A small network was shown many inputs. Here are its activations along a few directions, one row for each input.
Each table varies a few parts of the input and shows all the possible inputs, shuffled.
Descriptions start from the smaller parts, as in this example, which fits no table here: one of 6 places along a line, together with either a single point or one of 11 places around a ring or (one of 2 separate values, together with one of 8 places around a ring).
Shared parts are said once, and a part with two or three values counts as separate values.
In the rows, 128 means zero.

Other details of the inputs shift rows strongly along two fixed directions, in all tables alike. That doesn't count.

Rows:
r1: [144 142 126 107 140 118 136 111 119 102 106 101 122]
r2: [132 123 130 135 120 137 134 124 116 133 107 128 116]
r3: [136 139 120 120 131 106 143  98 109 113 119 102 116]
r4: [129 128 110 133 120 131 125 137 129 112 133 117 120]
r5: [126 127 139 159 144 114 147 140 145 129 125 128 119]
r6: [139 146 135 141 164 101 163 116 141 109 114 122 118]
r7: [112 124 128 136 105 154 107 177 144 135 135 123 124]
r8: [138 137 130 126 130 148 132 141 127 128 110 132 122]
r9: [100 117 124 178 121 138 116 179 167 130 130 133 135]
r10: [146 137 119 112 138 119 135 107 120  99 109 103 121]
r11: [104 127 131 139 100 141 118 158 131 147 135 120 118]
r12: [105 116 130 179 119 130 114 170 156 139 129 130 134]
r13: [123 119 133 146 111 161 115 165 132 150 120 139 122]
r14: [130 126 129 126 122 131 119 136 123 123 116 109 118]
r15: [100 112 116 162 132 142 120 179 168 148 133 133 122]
r16: [115 129 134 161 130 106 135 130 142 129 114 116 132]
r17: [114 103 118 145  93 156 102 164 147 132 130 127 115]
r18: [142 148 140 114 136 117 150 107 111 134 107 120 126]
r19: [127 139 133 123 124 128 122 140 123 130 124 111 122]
r20: [134 125 124 131 123 145 129 128 125 124 110 137 115]
r21: [135 131 116 144 125 138 134 132 114 129 125 132 121]
r22: [115 118 127 138 104 157 103 176 144 133 128 121 121]
r23: [132 131 142  78 147  95 118  85 130 118 155 139 160]
r24: [112 126 126 146 140 110 139 131 143 145 116 115 120]
r25: [145 158 129 111 139 118 155 109 117 126 113 126 125]
r26: [102  79 158  91 136 122  69 118 147 149 211 179 195]
r27: [148 154 116 121 139 118 154 101 111 118 117 126 117]
r28: [139 151 115 115 133 105 143 102 118 107 124 107 116]
r29: [147 146 115 122 140 119 151  99 110 112 113 128 116]
r30: [136 137 134 110 133 112 137 100 112 117 107  99 120]
r31: [135 161 126 113 135 100 155  97 109 116 115  95 113]
r32: [142 139 117 122 136 108 137 107 111 109 125 107 118]
r33: [119 105 122 147 102 150 103 163 134 134 130 122 117]
r34: [142 135 133 116 143 117 133 114 112 135 146 144 143]
r35: [136 129 132 131 129 141 131 133 116 131 107 130 121]
r36: [131 146 127 145 149  90 146 112 140 108 106 115 130]
r37: [122  97 126 106 128 115  99 106 138 120 171 153 156]
r38: [131 109 158  51 174  86 100  60 135 115 196 164 203]
r39: [148 156 133 107 141 119 152 107 117 124 105 124 121]
r40: [117 129 119 149 102 156 126 165 135 149 138 147 121]
r41: [136 143 130 125 128 145 135 143 128 133 117 132 125]
r42: [118 128 129 150 106 159 122 170 134 158 135 141 129]
r43: [127 135 129 120 117 131 120 138 132 123 115 112 115]
r44: [106 111 142 171 121 129 139 156 154 146 129 133 118]
r45: [137 154 122 115 137 106 144 110 111 116 127 105 122]
r46: [146 141 131 110 140 125 147 103 115 115 100 127 120]
r47: [150 152 137  97 155  92 160  72 101 123 124 124 141]
r48: [133 149 138 108 134 109 140 103 114 122 113 100 121]
r49: [137 126 126 137 127 143 129 131 116 128 110 131 118]
r50: [133 121 117 134 119 125 124 132 120 118 125 114 115]
r51: [130 123 124 139 119 136 137 123 113 131 114 129 119]
r52: [147 161 127 112 145 123 156 113 116 121 115 125 129]
r53: [108  53 144  95 136 134  59 104 158 129 214 188 204]
r54: [137 131 128 126 131 148 132 136 124 122 108 134 122]
r55: [142 136 136 117 135 121 147 103 109 126 100 120 122]
r56: [120 129 117 150 109 161 126 170 135 145 142 146 127]
r57: [150 141 123 115 147 131 146 103 113 107 103 126 122]
r58: [115 131 117 145 142 112 139 141 152 136 114 122 113]
r59: [108 111 135 172 122 136 134 170 166 139 133 143 114]
r60: [113 111 125 138  97 152 106 165 142 132 124 123 115]
r61: [107 124 116 142 103 151 113 173 144 135 151 128 125]
r62: [149 142 117 118 147 126 150 101 109 104 109 128 124]
r63: [117 115 121 155 105 149 126 149 121 144 129 138 119]
r64: [125 120 122 133 114 124 127 124 119 124 122 111 115]
r65: [149 136 121 125 142 121 146 105 104 115 110 126 123]
r66: [108  64 145 103 137 143  70 113 158 149 225 212 207]
r67: [144 145 139 114 138 118 148 102 109 130  99 118 122]
r68: [135 138 118 143 126 137 136 133 115 135 128 131 123]
r69: [126 100 152  83 202  68 111  53 145 131 178 162 192]
r70: [110 118 111 149 100 153 110 171 144 132 150 128 122]
r71: [122 131 135 124 117 129 122 129 123 133 116 107 117]
r72: [118 114 112 154 109 166 117 163 134 135 139 150 124]
r73: [126 142 135 132 119 133 141 133 119 148 119 128 127]
r74: [158 144 138  88 157 101 144  81 112 115 108 135 135]
r75: [135 153 121 111 132 105 143 111 119 113 127 111 119]
r76: [124 141 130 118 117 129 123 139 132 126 122 114 118]
r77: [144 137 115 114 132 108 140  99 118 101 114 108 117]
r78: [110 103 126 147  96 150 107 153 135 141 128 119 115]
r79: [118 108 117 149 105 161 116 154 135 135 130 151 120]
r80: [116  71 153  80 157 102  70  73 139 135 224 183 209]
r81: [117 128 122 156 107 152 133 146 122 149 130 130 120]
r82: [122 134 121 133 114 121 131 126 120 129 131 111 113]
r83: [119 123 134 146 108 161 118 169 134 155 129 139 127]
r84: [130 134 132 124 122 129 119 139 123 127 117 109 116]
Description of these inputs: one of 4 places along a line, together with either one of 3 separate values or (one of 2 separate values, together with one of 9 places around a ring).
Changing only the place on the line of 4 turns r31 into r61. The same change can be made to r48. Which row results?
> r7
Changing only the place on the line of 4 turns r58 into r24. The same change can be made to r60. Which row results?
> r30
A walk changes only the place on the line of 4. It starts at r51 and steps to r65. List the rest of the walk in order.
> r79, r62
Which other rows does r43 become when the place on the ring of 9 takes its other values? List them by row number.
> r17, r23, r28, r37, r60, r75, r76, r77
Which other rows does r48 become when the choice among 2 separate values takes its other values? List them by row number.
> r18
Which other rows does r58 become when the choice among 3 separate values takes its other values? List them by row number.
> r36, r59

Rows:
r85: [115 114 143 101 152  91 108 101 147 126 176 142 171]
r86: [134 147 142 136 135 129 150 132 126 143 103 128 123]
r87: [163 186 106 155 161 101 202 107 103  99  55  92  78]
r88: [114  84 143 111 155  93  97  94 154 117 171 149 171]
r89: [123 129 124 108  98 141 109 137 113 130 138 107 121]
r90: [ 84  72 108 174  43 216  62 238 155 154 163 146 113]
r91: [111 156 116 160 104 129 141 178 137 135 104  82  88]
r92: [ 91 130  95 215  75 165 126 231 160 142 109  99  76]
r93: [158 160 117  81 137 101 146  78  89  95 121  94 123]
r94: [ 94  96 143 133 113 131  89 160 160 148 163 136 146]
r95: [180 186 103 115 134 129 188 101  74  89  59  91  75]
r96: [117  61 173  92 171 110  84  76 153 145 200 210 217]
r97: [162 114 145  54 165 115 118  43 100 111 150 166 175]
r98: [124  91 132  94 116 140  80 114 128 119 162 140 153]
r99: [146 146 147 123 158 108 155  93 119 129 101 127 132]
r100: [107 140 116 194  92 176 143 213 147 164 109 130  94]
r101: [121 103 138 107 103 168  98 137 120 155 161 170 150]
r102: [122 131 123 142 129 107 136 132 138 113 103  94 106]
r103: [150 133 126  98 132 138 134  94 103 126 140 150 140]
r104: [106 123 108 206  94 176 137 215 152 157 113 140  93]
r105: [ 98  68 169 110 138 137  74 130 163 172 210 211 206]
r106: [149 112 150  58 153 121 110  58 104 129 157 169 178]
r107: [157 153 148  67 193  45 153  25 111  89 117  96 149]
r108: [149 172 111 174 134 129 186 142 114 116  53  94  74]
r109: [152 153 126  86 127 114 133  90  95 107 103  86 116]
r110: [164 202 106 147 160  99 207 110 100 106  59  88  80]
r111: [ 86  79 120 176 102 147  86 183 175 142 164 146 136]
r112: [109 143 109 168 110 129 133 173 147 128 122 100 102]
What do these inputs look like to the network?
> one of 2 separate values, together with either one of 5 places around a ring or one of 9 places around a ring
A walk changes only the place on the ring of 5. It starts at r109 and steps to r98. List the rest of the walk in order.
> r90, r93, r89
Which other rows does r94 become when the place on the ring of 9 takes its other values? List them by row number.
> r85, r88, r91, r92, r102, r107, r111, r112
Which other rows does r101 become when the choice among 2 separate values takes its other values? List them by row number.
> r89

Rows:
r113: [130 111 150  72 153 104 111  70 121 135 178 164 173]
r114: [145 152 133  94 137 105 137 101 116 109 111  99 120]
r115: [157 163 119 127 139 133 167 121 102 107  74 109 103]
r116: [139 181 105 160  97 139 174 159  91 125  60  64  61]
r117: [120 111 116 157  99 158 114 162 130 132 114 122 110]
r118: [139 121 125  97 143 113 128  84 121 113 145 145 143]
r119: [187 178 143  59 200  69 176  22  82  81  90 116 142]
r120: [143 133 143  95 152 126 132  96 117 135 139 149 157]
r121: [111  85 127 137 115 165  97 156 139 143 169 179 157]
r122: [133 167 113 144 149  95 150 128 132 116  94  81 108]
r123: [120 127 107 154  94 154 114 171 136 118 114 105  99]
r124: [114 146 130 173 112 127 150 158 148 128 107 120 103]
r125: [ 99  86 159 145 129 117  95 131 159 139 172 165 174]
r126: [129 141 120 171 144 106 158 140 133 130  95  98  91]
r127: [118  98 149  86 133 115  84 110 135 136 193 152 177]
r128: [111 144  98 179  70 177 140 208 125 148 103 105  72]
r129: [109 117 123 149  87 165 101 185 145 134 124 115 104]
r130: [159 140 126  95 160  89 145  60  95  97 116 113 135]
r131: [ 98  72 151 116 165 103  98 106 168 150 198 189 179]
r132: [171 170 137  88 167 105 169  69  96 108  91 116 129]
r133: [105 135 117 181 115 132 126 174 151 152 104 108 110]
r134: [126 136 105 144 100 145 139 146 120 130 117 121 102]
r135: [119 136 115 194 122 148 162 200 148 149  95 113  82]
r136: [130 104 139  86 140 105  93  97 129 122 184 144 173]
r137: [114  88 163 125 150 114 107 111 164 140 189 192 199]
r138: [100  78 141 124 102 163  86 152 154 153 166 175 150]
r139: [ 99  99 126 157 134 124 109 159 167 137 154 128 130]
r140: [ 97 111 128 145 131 127 113 150 162 156 151 152 146]
r141: [110 114 127 146  86 171 112 176 144 154 131 142 109]
r142: [125 136 143 122 152  83 136  99 138 103 137 117 149]
r143: [152 130 131  91 158  92 136  66  99 110 135 123 149]
r144: [174 207 114 107 158 105 201  75  77 101  66  82  93]
r145: [ 89  83 143 132  89 166  67 186 157 159 182 152 149]
r146: [134  98 133  90 145 106  94  91 132 110 176 145 170]
r147: [148 207  99 179 143 117 203 161 114 122  39  68  65]
r148: [136 166  94 161  99 151 169 163 111 112  63  86  57]
r149: [103  71 161  88 128 139  72 112 149 161 209 195 192]
r150: [175 163 132  61 186  60 153  37  96  73 102  94 134]
r151: [153 155 125 103 154 116 155  81 101 118 125 133 139]
r152: [127  96 153 100 131 125  98 104 130 141 156 153 161]
r153: [125 130 120 149 108 148 128 149 122 126  94 110  99]
r154: [145 145 143  96 144 106 141  81 102 123 114 111 134]
r155: [145 124 131 103 157 126 134  92 117 109 132 150 150]
r156: [ 86  97 101 195  47 197  83 252 157 157 144 125 100]
r157: [128 138 107 158 104 167 138 164 122 136 117 132 107]
r158: [123 102 138 116 124 128  97 111 124 139 164 148 159]
r159: [133 135 124 142 107 147 134 145 121 130  92 105  98]
r160: [112 115 117 150  89 170 118 172 144 139 117 135 102]
Changing only one part turns r159 into r129. The same change can be made to r152. Which row results?
> r114
What do these inputs look like to the network?
> one of 4 places along a line, together with either one of 3 separate values or one of 9 places around a ring
Which other rows does r127 become when the place on the line of 4 takes its other values? List them by row number.
> r113, r116, r144
A walk changes only the place on the line of 4. It starts at r139 and steps to r126. List the rest of the walk in order.
> r131, r135
